A small network was shown many inputs. Here are its activations along a few directions, one row for each input.
In each table, some parts of the input vary, and every possible input appears once, in random order.
A made-up example of a description, with smaller parts first: one of 6 places along a line, together with either a single point or one of 11 places along a line or (one of 3 separate values, together with one of 5 places around a ring).
Shared parts are said once, and a part with two or three values counts as separate values.

Rows:
r1: [  9  -5  -7 -13   7  12  20  -8  21  17 -12 -26  13 -39]
r2: [ -8  27  11  -8  10  -1  18 -37 -10 -16  35  -9  19  11]
r3: [-13   7 -17  11  17 -36 -14  -9 -12  32  18   3  -6  16]
r4: [ 33 -17 -13   5  35  -4 -14  -3 -16  45   1   1 -12 -16]
r5: [-30  11 -30  16  26 -16  -3  -5  -5 -13  -4  24  28   8]
r6: [ 34  14  10 -14   6  10  39 -11  26   8   4 -24  12 -27]
r7: [-33  18  -5  -6  20   8  -7 -33 -17  -6  12  -8  18   7]
r8: [  5   2  35  20 -57  23 -26  12 -12   0 -29  -5  21   2]
r9: [ 25   3 -37  10   5  -1  14  -1  10  20 -24 -21 -10 -30]
r10: [ 10  -8  23 -19 -27  18  20 -24  31 -11   0  25 -19  36]
r11: [-19  11 -35   8  13 -12   4 -21 -29  -3   3  -6   5  15]
r12: [ -2  33  31  -5  23 -18  -6 -24   4  20  43   1   4  19]
r13: [-26   4  11  -4  15 -24 -18 -23   3  27  34  -2  10   0]
r14: [  0 -16 -23 -24 -20  18  -4   4  -9   0 -13  30 -32  33]
r15: [ -4  27  22 -14   3   4  54 -10  -4  -8  10  -7   5 -21]
r16: [-13 -27   5 -28 -29  21   0 -16  17  -3  -3  23 -15  17]
r17: [ 32   8  51  18 -60   8   2   1  -3 -16 -24 -13  21  18]
r18: [ 15  -3   7  27 -53  -3 -31  38 -12 -17 -35  18  24  -7]
r19: [-16 -11 -12  10 -10  22 -20  47 -13 -27  22 -17 -37  36]
r20: [-16  11 -23   2   7  -6  40   6 -23   5 -21  -4  -9 -16]
r21: [ 17 -35  15  -7  31  -1  -1 -17   8  42   8  -5  13 -25]
r22: [-24  21   6 -17  13   9  22 -13 -15  -5 -17 -15  -5 -29]
r23: [ 18 -13   4  16 -61   6  -7  35 -37   1 -27  -2  20  11]
r24: [ 20  16 -32   3  24   0  -7  15  19   2 -30   1   1 -42]
r25: [-29 -22  15   6 -19  25 -17  27  14 -30  32 -23 -20  20]
r26: [ -2 -16 -22 -13 -22   2 -22   6  18 -20 -14  48 -24   7]
r27: [ 31 -27 -12  -3  43 -24 -20   3   1  19  -9  12   5 -29]
r28: [-19   4 -13  -4  32 -42 -20  11  -4  13  17  23  18   6]
r29: [-16 -14 -11  20  -5   0 -34  42  16 -51   2  -6 -31  22]
r30: [-21  14 -20   6  20 -14  25  15  -2 -13 -33  17   5 -27]
r31: [ 41 -16  33   3  33  -4  19 -25  21  35  12  -3  10  -5]
r32: [  0  -1  31   0 -20  19  -5  17  15 -47  44 -30 -31  28]
What do these inputs look like to the network?
> one of 4 places along a line, together with either one of 3 separate values or one of 5 places around a ring
The inputs of r15 and r20 match in every part but the place on the line of 4. If r17 is changed in the same way as r15 into r20, which row does it become?
> r23
Which other rows does r16 become when the choice among 3 separate values takes its other values? List them by row number.
> r8, r25
Which other rows does r10 become when the place on the line of 4 takes its other values? List them by row number.
> r14, r16, r26

Rows:
r33: [-19   2  13  -3 -30   9   2  -4  -2 -18  42 -12 -25  39]
r34: [  8  15   6 -12  31  12  27 -42   6  27  -4  -6   4 -19]
r35: [ 23  -7  17  20 -58  28   0  34   9 -15 -14 -18  -9   1]
r36: [ 21 -21 -11  -1   0  -7 -22   7 -17  13 -12  19   7  10]
r37: [  6  12  11 -11  26   5  25 -39 -10  27   3  -2  28 -25]
r38: [  6  -2  15 -14  40 -10  20 -18  25  25  13   6 -11  -6]
r39: [-17 -16   2   6 -51  21 -20  24   0 -24 -28   5 -24  12]
r40: [  2  -5  19 -10  30 -20  16 -19  15  25  18  10  15  -7]
r41: [ 16  16 -18 -14  22 -24  15 -17  -6  13 -17  -3  27 -36]
r42: [ 19  15 -22 -14  30 -16  19 -20   3  13 -19  -7   0 -40]
r43: [-12  15 -33  12  28 -21  13  -3  -7  18  -8  -2  -6 -15]
r44: [ -7   0  -1   2  48 -14 -14  -6   2  12  14 -15  18  -5]
r45: [-19   5  23   1 -32   1  -7  -3 -14 -20  42  -7  -5  40]
r46: [ 24  -1  27  20 -59  22 -10  39  -3 -17 -16 -13  12   8]
r47: [-10  -7 -16   1  42  -9  -6 -10  18  19  20 -20   1 -11]
r48: [-16   1   6   2 -25  15 -16  23   3 -49  12  22  -5  17]
r49: [-19  -8   8   5 -58  14 -29  30  -9 -21 -27  10   1  20]
r50: [ 21 -32 -21  -1   3  -1  -9   0  -4   8 -17  12 -13   9]
r51: [-11  18 -18  17  33 -29   5  -4 -23  11 -10   4  11 -16]
r52: [-14   1  -5  -5 -20  26  -8  26  14 -47   8  16 -25  22]
What do these inputs look like to the network?
> one of 2 separate values, together with either a single point or one of 4 places along a line or one of 5 places around a ring
The inputs of r36 and r50 match in every part but the choice among 2 separate values. If r48 is changed in the same way as r36 into r50, which row does it become?
> r52
Which other rows does r38 become when the place on the ring of 5 takes its other values? List them by row number.
> r34, r42, r43, r47
Which other rows does r39 become when the place on the line of 4 takes its other values? List them by row number.
> r33, r35, r52
Which other rows does r41 become when the place on the ring of 5 takes its other values? List them by row number.
> r37, r40, r44, r51

Rows:
r53: [-12  17  39   5 -29  17  -1  -7 -19 -13   8  -4   8  26]
r54: [ 21 -14  35   3  -9  12 -21  32   4 -13  -3  -9   5   9]
r55: [  6   3 -34   4 -36   5 -32  16  -9 -12 -40   8 -20  -8]
r56: [ 32   3   1  -4   5   5  31 -18 -17  20 -38  -7   5 -37]
r57: [  6 -21 -11  11  45  -4 -13  13  -5  23   5  -4  13 -15]
r58: [  7 -24   4  28  -9   3 -36  26  -1  -9  -1   2 -15   9]
r59: [-34  -2 -11 -15  -3  12  -9  13  13 -30  16   4 -33  29]
r60: [ 23 -23 -28  -4  27   5 -11   1 -14  30 -27  18  12 -27]
r61: [-29  13 -19  -8  29 -23 -14 -18 -27  10  19   0  14  -4]
r62: [-22   8   0   4 -26  15   4 -15  19 -44  25   1 -25   3]
r63: [ -3  11  -7   1  32 -25 -10 -12  -6  34  17  26  11  24]
r64: [-16 -31  10  -7   6  19 -10  12  12 -20  23  20 -28  35]
r65: [-14  -1  35 -10 -17  36  17  -6  11 -22  20  -9 -23  17]
r66: [ 15   9 -24   3 -45  19   6  21 -16 -26 -28   8   4 -20]
r67: [ 13 -24  23 -19 -17  15   1  -1  17 -15  35  -1 -19  29]
r68: [ -6  -2 -20   4  39 -29   3  13 -16   0  -5 -14  -6 -24]
r69: [ -2  -1  19 -12  25   4  45 -38   9   5  22 -15 -17  -6]
r70: [ 18 -32 -20   5 -31  10 -13  33  -7   7 -31  23  -5   7]
r71: [ 13   3  22  15 -32  23   7  24 -10  -9   4 -27  -3  -2]
r72: [ -7  -4   1  21 -21  -7 -37  -7  -4  -3  10  18  -4  47]
r73: [ -6  18 -15  11  25   0  11   4  -3  -4   4 -20  25 -40]
r74: [ 39 -10  10 -10 -29  22 -18  21   4  -1 -40  10   7   9]
r75: [  9  -5  24  -7  19 -35  10 -29   0  22  10   1  24  16]
r76: [ 22  10   9   0 -40  38   4  14  -5  -2 -44  -3   0  -3]
r77: [-30  27 -10   4  11 -16  13 -26  -4   5  15  -3  37 -10]
r78: [-13  12  -1  29 -34   2  -8  19  13 -30  -7 -14   1 -14]
r79: [-36   7  -4  10 -30 -21 -33  -3 -11 -16   9   5 -10  22]
r80: [  4   6 -49 -12  18  -2  -9   2 -13  20 -33   1   7 -33]
r81: [  7   3  18  13  17  -8  34  -4   4  19 -10 -30   9 -23]
r82: [ 32   8  13  -3  29 -13  -2  10  15  31   3  -9  14 -11]
r83: [  3  -4  34   7 -35 -11 -28 -15   6  -2  12   3   8  32]
r84: [-24  34   2  10 -28   4  -4   2  -6 -32   5   7  17  29]
r85: [-24  -9 -19 -19  42 -21  19 -19   2  -8  22  -1 -28  -5]
r86: [ -4 -31  -6  -9  48 -13  18 -20  10   7  24  13 -21  12]
r87: [  9   9 -28   1   3 -12  33  -7  -2   2 -42   5  16 -41]
r88: [ -1  40  18  -2   9  -8  17 -30  -7  31  14  -3  16   6]
r89: [ 38  -4   4 -19  10  -9   4   1   8  40 -30  15  15 -30]
r90: [  0 -20  15 -25  31   1  13 -27  32  21  30  -8   5  -1]
r91: [ -8   2 -23  10 -18  -1 -19  43  -8 -17   0 -15 -13  10]
r92: [-27  20  -8 -14  22  -8  36 -17  28  -1  27   7  -6 -18]
What do these inputs look like to the network?
> one of 2 separate values, together with one of 4 places along a line, together with one of 5 places around a ring
The inputs of r55 and r91 match in every part but the place on the line of 4. If r74 is changed in the same way as r55 into r91, which row does it become?
> r54
Which other rows does r68 become when the choice among 2 separate values takes its other values? List them by row number.
> r91
A walk changes only the place on the ring of 5. It starts at r59 and steps to r64. List the rest of the walk in order.
> r67, r65, r62
Which other rows does r88 become when the place on the line of 4 takes its other values? List them by row number.
> r56, r69, r81
Which other rows does r55 become when the choice among 2 separate values takes its other values? List them by row number.
> r80
A walk changes only the place on the line of 4. It starts at r60 and steps to r57. List the rest of the walk in order.
> r63, r86
